These are the activations of a small network on made-up records, seen along a few directions, one row for each record.
Records have a field called P. Each example row is followed by its value.
Records without P are marked missing.
The largest differences between rows may come from other fields.
In the rows, 500 means zero.
Random noise pushes rows far along 18 fixed directions. That doesn't count. These rows show it; they differ only by the noise:
[518 732 303 505 309 288 332 491 636 641 379 269 429 267 251 487 629 330
  69 575 581 369 522 640 604 371 467 466 935 542 548 614 551 604 576]
[430 449 319 669 598 519 657 316 671 528 474 637 382 499 580 533 346 355
 453 263 418 576 564 647 406 683 315 260 756 730 325 695 634 408 543]
[569 608 526 575 593 549 559 546 295 253 772 474 641 266 527 616 423 376
 723 392 531 480 294 371 598 762 528 683 479 526 497 598 204 475 588]
[508 541 247 796 492 240 366 357 235 792 585 331 517 586 685 469 617 477
 556 365 366 628 647 375 487 445 525 680 615 614 551 487 679 570 570]
[411 487 621 482 513 654 655 574 434 392 359 567 438 544 411 470 536 455
 443 487 581 433 518 501 544 251 546 324 347 435 378 415 503 437 421]
[501 743 555 553 515 685 583 471 586 173 665 416 368 201 674 656 690 517
 550 378 632 287 570 413 623 437 487 776 227 539 423 417 514 570 551]
[655 561 519 643 709 422 456 575 459 520 537 622 323 460 510 588 497 489
 557 518 523 839  86 585 689 485 404 219 502 466 410 616 548 613 435]
[467 560 622 602 515 419 548 513 501 400 617 431 605 500 391 478 441 683
 387 623 617 492 343 436 581 426 294 506 470 499 532 334 555 660 578]
[593 356 618 470 482 575 349 633 666 295 496 540 315 558 652 683 725 555
 568 580 721 437 415 392 440 600 311 614 580 451 347 665 476 587 462]
[515 410 582 552 660 610 497 525 493 340 587 601 259 495 551 661 503 473
 671 453 587 505 196 413 647 420 327 397 424 561 321 542 613 631 509]
[532 656 497 447 551 411 424 331 589 561 530 471 539 241 492 460 244 414
 424 437 491 669 542 706 594 736 610 479 557 506 439 607 568 444 542]
[493 342 592 491 448 309 182 526 344 718 415 440 439 645 520 456 551 464
 567 456 594 534 762 411 590 496 719 681 610 542 406 661 671 687 419]
[504 366 420 601 717 572 578 385 544 532 389 385 373 700 581 393 515 373
 288 575 369 380 261 672 207 395 260 335 504 453 693 196 520 307 499]
[494 336 475 477 216 666 688 850 465 392 234 613 422 540 492 624 491 327
 345 523 526 431 438 501 464 443 554 224 466 349 515 685 401 562 292]
[347 446 441 244 228 621 352 555 700 297 691 477 662 664 548 569 442 660
 635 572 575 500 649 606 410 539 444 678 203 435 455 203 487 309 443]
[413 442 517 586 743 639 809 280 446 524 306 592 403 439 627 306 389 565
 386 447 344 614 397 445 513 296 445 234 318 448 396 371 659 373 607]
[566 587 743 323 643 641 663 503 751 376 254 470 386 249 471 384 311 531
 338 613 586 460 284 669 430 535 478 270 555 383 446 582 223 431 460]
[844 456 721 433 557 252  23 561 685 532 595 502 515 379 268 803 497 317
 384 617 716 438 443 631 486 873 463 598 846 466 506 927 724 711 564]
[397 490 461 702 415 440 529 595 570 349 489 421 271 440 709 427 596 564
 285 535 699 554 359 424 719 654 289 615 691 575 470 551 449 822 423]
[395 359 316 393 589 602 612 383 572 558 479 374 504 625 513 351 171 421
 512 515 257 409 201 686 217 482 327 301 532 558 670 228 294 253 529]

[559 645 744 452 401 447 468 405 512 748 451 536 239 526 512 527 459 838
 399 818 746 663 366 446 482 249 303 381 300 288 393 325 973 720 444] | p1
[422 560 473 259 254 578 311 490 669 512 696 536 432 665 460 628 383 507
 576 594 661 503 605 771 326 608 427 559 314 462 478 256 660 338 336] | p3
[489 496 552 487 442 591 739 467 370 632 337 426 344 347 599 323 214 355
 207 568 483 352 363 526 383 700 553 496 504 416 739 486 456 613 400] | missing
[454 376 461 531 321 425 696 656 449 720 377 620 501 536 464 443 286 655
 535 452 388 538 499 335 510 483 555 304 632 622 534 762 471 817 430] | p2
[474 630 723 492 445 624 563 375 540 350 451 446 498 445 456 750 496 345
 676 456 721 306 786 519 376 432 453 448 567 479 211 560 570 303 527] | p6
[598 655 621 495 668 667 587 508 786 115 519 503 473 249 781 570 649 678
 532 561 511 615 325 579 593 550 426 528 212 313 464 416 333 380 494] | p3
[512 677 363 411 234 441 310 446 809 497 740 337 509 345 374 832 376 491
 466 491 483 211 565 673 500 411 376 602 424 618 630 397 847 674 564] | p3
[242 434 413 430 231 601 578 389 345 553 494 546 325 498 570 428 333 471
 350 645 637 554 351 390 636 537 344 489 485 374 367 350 772 523 462] | p1
[302 559 380 579 403 363 446 438 563 659 543 508 417 677 412 402 532 588
 500 447 590 549 638 571 576 421 398 471 748 710 366 473 559 583 403] | p1
[487 477 547 613 568 367 205 469 134 605 567 427 452 561 409 532 605 135
 476 399 581 454 666 544 738 494 787 700 442 488 532 458 788 575 416] | missing
[640 306 721 561 283 544 532 647 345 416 470 689 801 723 358 816 541 395
 382 631 643 416 753 422 205 587 460 435 335 200 499 576 849 375 490] | missing
[650 382 820 579 728 570 719 511 745 287 438 694 679 368 551 511 442 719
 335 505 405 403 571 458 496 690 521 495 273 433 632 647 620 667 566] | p7
[484 395 322 628 509 367 470 309 540 613 290 326 559 444 690 665 377 542
 688 493 205 667 309 395 628 121 370 175 632 424 317 590 711 466 666] | p2
[330 708 387 395 299 469 624 439 553 396 511 361 910 345 233 304 535 566
 223 605 462 347 705 490 533 498 538 642 658 459 636 325 247 292 675] | p4
[499 619 492 503 383 606 750 605 447 499 439 372 723 353 455 543 219 249
 434 314 232 179 724 748 396 489 897 467 165 480 886 404 377 495 306] | p2
[547 374 645 577 541 541 549 505 255 530 523 470 498 693 464 564 597 394
 646 548 601 269 530 285 217 548 395 591 661 504 531 518 415 453 545] | p6
[550 703 654 425 645 525 589 523 484 405 454 443 516 127 435 343 471 488
 386 508 464 429 446 521 779 547 788 609 375 446 663 523 283 635 504] | p5
[350 698 373 783 534 380 530 296 371 557 669 539 506 660 478 547 537 477
 629 425 609 746 507 571 600 440 278 367 693 606 213 406 649 326 473] | p7
[479 406 570 520 488 394 294 494 380 458 443 517 485 526 445 460 766 424
 378 645 695 588 567 356 708 590 506 635 716 386 385 589 587 520 578] | p6
[631 419 447 272 643 808 643 599 708 405 353 719 178 338 518 473 786 491
 395 512 363 285 334 414 424 450 539 457 406 490 632 622 373 496 557] | p4
[464 406 461 422 528 308 293 557 778 448 694 540 856 592 349 420 445 683
 554 412 312 530 778 638 649 702 658 682 480 706 691 505 461 624 548] | p5
[605 292 448 606 540 534 595 681 271 404 567 711 786 622 454 649 645 481
 677 427 255 533 507 264 531 491 619 479 318 438 647 598 479 477 590] | p4
[593 656 466 637 824 504 376 336 265 437 606 473 484 554 434 605 817 256
 641 552 512 610 249 552 564 326 419 431 525 348 387 324 499 116 575] | p5
[454 426 398 548 420 445 334 370 418 462 588 248 604 563 749 610 458 519
 686 604 413 499 355 414 502 468 379 677 464 366 525 314 543 401 546] | p7

Which value of P does each new row have?
[575 590 457 541 815 442 422 429 510 692 385 686 268 570 498 293 874 583
 461 455 408 788 581 572 655 302 666 398 444 539 466 480 601 454 478] | p4
[544 554 510 349 342 547 344 472 750 448 330 324 336 342 797 675 603 626
 717 554 515 487 593 446 533 336 533 580 477 395 328 617 481 521 482] | p5
[522 451 147 482 351 387 457 459 568 635 523 464 758 532 701 312 723 741
 388 555 185 678 767 401 358 608 588 735 410 436 791 381 444 365 677] | p6
[354 441 295 706 364 488 533 475 475 350 580 464 633 619 594 650 657 564
 501 509 431 530 435 376 620 284 260 466 456 440 426 334 692 439 568] | p3
[382 254 249 542 421 604 724 449 536 443 305 542 426 452 826 230 649 653
 150 598 343 563 441 249 455 607 343 583 507 388 622 440 485 476 659] | missing
[552 685 615 658 571 410 498 433 431 481 407 380 504 350 429 552 559 319
 414 449 675 435 563 536 526 501 510 477 792 489 327 696 429 450 498] | missing
[420 226 640 161 536 562 321 630 759 402 428 573 438 572 296 296 518 531
 346 609 526 304 570 572 610 612 625 604 502 576 654 463 426 647 499] | p6
[510 612 569 584 402 509 564 630 694 463 602 665 473 600 433 653 460 500
 448 411 590 509 706 772 482 595 523 388 330 581 542 502 696 642 261] | p2
